Each row below holds a small network's activations on one record, seen along a few directions.
Here are examples, each followed by its value of one field, E.
The largest differences between rows may come from other fields.
In the rows, 500 means zero.
Random noise pushes rows far along 12 fixed directions. That doesn't count. These rows show it; they differ only by the noise:
[518 534 632 544 475 547 461 375 569 450 489 567 550 413 612 484 570 401
 447 580 530 428 339 392 365 551 502 402 632 373 465 661 559 533]
[329 392 373 617 529 330 623 580 562 564 416 297 778 356 382 484 672 743
 462 525 527 621 682 631 482 503 552 742 449 565 610 307 641 456]
[456 423 392 413 567 366 445 495 455 452 617 370 559 395 493 442 626 648
 434 467 525 443 460 574 346 640 396 587 504 395 511 539 549 542]
[412 562 411 509 362 417 518 254 513 551 402 405 555 456 483 499 536 739
 496 533 523 736 562 422 561 482 629 622 535 506 531 444 483 480]
[334 556 620 421 465 464 272 644 390 532 423 437 734 353 644 429 359 332
 412 477 388 536 627 690 294 597 260 496 384 430 658 479 457 601]
[569 601 463 465 543 412 489 480 394 539 682 409 640 431 620 693 456 573
 577 420 654 505 486 408 624 578 513 521 481 543 493 561 414 689]
[490 531 414 366 513 296 347 618 227 422 533 541 544 469 661 537 505 381
 527 495 400 451 631 439 357 626 401 452 477 459 606 576 442 556]
[502 607 713 649 574 568 603 530 739 466 678 562 870 408 512 430 549 454
 368 529 532 447 466 374 556 412 596 411 582 591 539 581 612 507]
[521 356 588 379 535 491 499 472 390 404 462 505 510 643 503 550 495 481
 675 347 407 589 399 512 596 432 485 507 405 495 363 388 336 552]
[629 579 561 603 524 606 419 418 583 469 678 606 296 524 466 581 464 374
 706 494 636 511 408 399 567 598 396 527 489 703 409 631 471 614]
[564 542 428 487 529 548 520 633 500 584 690 485 574 532 461 563 440 445
 418 410 557 516 672 504 601 523 461 548 469 691 588 497 454 578]
[526 579 421 432 569 409 449 487 513 489 775 377 642 364 536 451 521 645
 380 406 626 449 492 519 447 653 403 564 489 479 501 571 500 614]
[545 815 441 404 387 629 408 380 495 698 688 499 397 527 546 588 188 494
 330 502 558 460 592 400 649 514 538 362 554 555 642 700 412 568]
[508 500 310 451 434 408 469 368 499 504 559 404 474 418 487 420 608 671
 382 457 595 609 571 503 393 651 454 665 534 474 488 488 496 523]

[458 408 659 655 589 660 471 645 625 544 488 461 553 381 463 557 549 374
 571 593 592 435 386 654 443 490 373 545 478 548 533 539 631 590] | e5
[414 432 358 491 510 343 497 465 417 493 395 414 354 523 392 532 515 659
 684 497 458 538 551 581 520 534 498 624 393 514 475 389 508 437] | e2
[536 385 597 484 378 721 537 568 555 503 296 580 536 587 507 352 507 310
 343 422 452 716 612 597 482 358 479 556 474 537 448 294 389 464] | e9
[435 254 591 446 507 526 454 487 418 442 307 522 409 589 484 549 588 375
 628 511 348 493 359 576 371 501 420 484 508 385 461 485 490 493] | e8
[556 390 465 594 480 522 477 397 510 461 462 607 273 552 451 602 667 415
 666 611 519 529 405 383 426 588 478 545 615 569 485 619 567 507] | e4
[533 608 559 714 450 331 363 655 407 363 361 635 699 186 827 455 683 194
 551 651 645 556 659 384 170 707 365 561 530 503 531 535 580 604] | e3
[524 653 519 503 508 367 646 492 438 483 415 501 689 392 720 536 483 574
 387 574 552 298 448 347 537 400 766 290 589 237 457 533 543 432] | e9
[527 336 564 470 665 374 661 734 317 463 516 487 814 619 542 771 557 454
 699 384 411 476 520 442 730 358 631 466 427 597 506 378 424 579] | e1
[599 550 320 438 458 445 418 628 447 398 628 677 381 549 493 279 579 367
 314 500 428 539 768 417 340 592 410 523 540 629 592 535 494 406] | e11
[452 674 384 402 408 533 304 351 555 532 657 524 198 582 334 309 300 603
 466 475 416 602 604 550 501 589 350 544 425 634 578 559 443 435] | e6
[546 596 446 456 478 339 501 403 378 479 485 498 595 423 681 599 524 545
 481 506 546 443 462 354 464 588 588 437 576 351 473 578 481 545] | e1
[505 515 525 430 392 548 572 270 678 425 581 525 664 581 416 230 570 664
 269 362 433 766 544 403 547 422 591 570 553 550 434 393 414 419] | e8
[636 524 300 565 573 235 668 518 367 396 467 485 374 492 552 601 576 663
 753 436 676 434 535 389 642 529 660 575 403 496 264 342 457 462] | e3
[560 497 470 661 529 472 599 638 475 607 402 461 569 373 615 712 529 379
 527 551 684 367 542 516 462 597 521 513 533 470 495 499 575 580] | e10
[407 548 469 462 516 435 354 573 408 506 490 440 414 459 477 482 379 501
 620 496 459 502 582 634 473 551 356 553 348 542 550 469 475 523] | e12
[492 693 625 583 271 655 443 299 658 494 372 672 523 486 557 305 448 364
 336 583 464 739 620 341 466 421 570 467 595 577 534 523 470 424] | e12
[438 590 563 454 538 416 393 480 440 463 522 522 448 486 547 496 379 472
 580 534 406 349 416 499 439 557 442 363 469 398 519 607 511 484] | e7
[368 545 575 604 532 454 421 532 444 595 413 479 492 435 521 718 420 434
 707 675 452 391 445 507 495 531 481 424 504 503 657 634 610 543] | e4
[537 475 411 486 441 670 498 541 489 673 388 462 231 512 488 588 400 418
 401 562 583 378 493 637 455 522 464 470 541 401 529 543 523 498] | e11
[389 664 605 482 588 536 547 547 534 660 603 427 607 505 484 646 251 566
 444 597 417 200 403 500 662 370 637 223 535 404 671 679 595 466] | e7
[532 409 486 404 513 544 479 433 423 525 506 458 340 585 492 607 465 527
 590 452 508 465 350 537 533 523 464 475 498 420 436 533 425 561] | e6
[509 615 468 542 353 533 466 470 398 614 313 542 515 390 709 636 497 370
 387 684 568 508 575 375 423 501 604 417 654 394 637 629 539 536] | e5
[478 482 529 423 500 406 708 355 508 437 464 486 707 630 470 487 536 727
 480 419 382 570 460 342 730 273 811 428 528 443 419 382 436 382] | e2
[288 598 655 472 523 470 416 472 447 624 426 339 712 338 619 643 365 569
 472 673 427 312 337 557 453 453 544 308 559 251 688 692 614 552] | e10

Here are new rows. What is E for each?
[295 409 654 457 371 703 356 118 660 498 425 435 292 667 206 393 454 730
 718 557 313 892 309 560 643 314 475 623 460 643 519 488 444 456] | e10
[476 463 481 547 444 390 508 378 321 573 252 430 436 462 637 812 497 508
 768 560 575 523 407 446 531 564 574 516 510 385 451 495 461 599] | e8
[481 313 532 316 486 549 510 363 489 349 339 545 282 651 429 295 573 573
 447 475 309 448 283 560 410 372 545 411 524 233 331 452 472 320] | e5
[510 582 507 441 504 563 269 499 459 511 580 533 200 499 490 484 313 348
 592 481 500 389 461 616 387 671 239 473 405 510 487 621 456 567] | e2
[488 509 423 583 563 625 521 712 593 696 535 330 450 324 472 536 420 478
 331 539 709 270 539 772 409 588 370 547 465 432 560 511 631 555] | e3
[456 535 634 532 572 576 453 620 547 465 583 529 555 471 488 449 457 416
 524 558 464 420 468 523 517 407 460 417 467 549 558 564 549 503] | e3
[709 188 589 514 555 688 613 524 535 443 535 525 528 580 531 625 746 328
 521 365 649 556 303 484 473 531 440 586 598 514 298 477 421 669] | e10
[443 478 460 383 464 470 413 371 373 537 440 354 414 476 537 587 446 641
 601 479 528 556 400 567 523 517 470 546 452 384 466 501 418 584] | e12
[525 668 278 652 410 569 381 452 578 664 573 422 180 350 411 539 433 566
 552 605 778 596 658 577 495 676 360 727 454 706 572 556 567 576] | e5
[440 448 429 215 536 498 419 547 412 458 702 372 608 532 465 319 505 691
 270 405 384 538 509 597 487 416 446 495 477 415 596 506 426 506] | e9
[499 465 393 366 416 598 501 606 437 580 455 445 459 588 459 406 397 489
 325 378 466 631 718 641 551 418 463 573 410 546 541 327 364 477] | e3
[541 596 504 587 557 347 595 550 519 425 496 530 600 446 552 465 489 536
 552 466 547 416 539 447 537 512 580 474 441 491 393 418 521 441] | e10
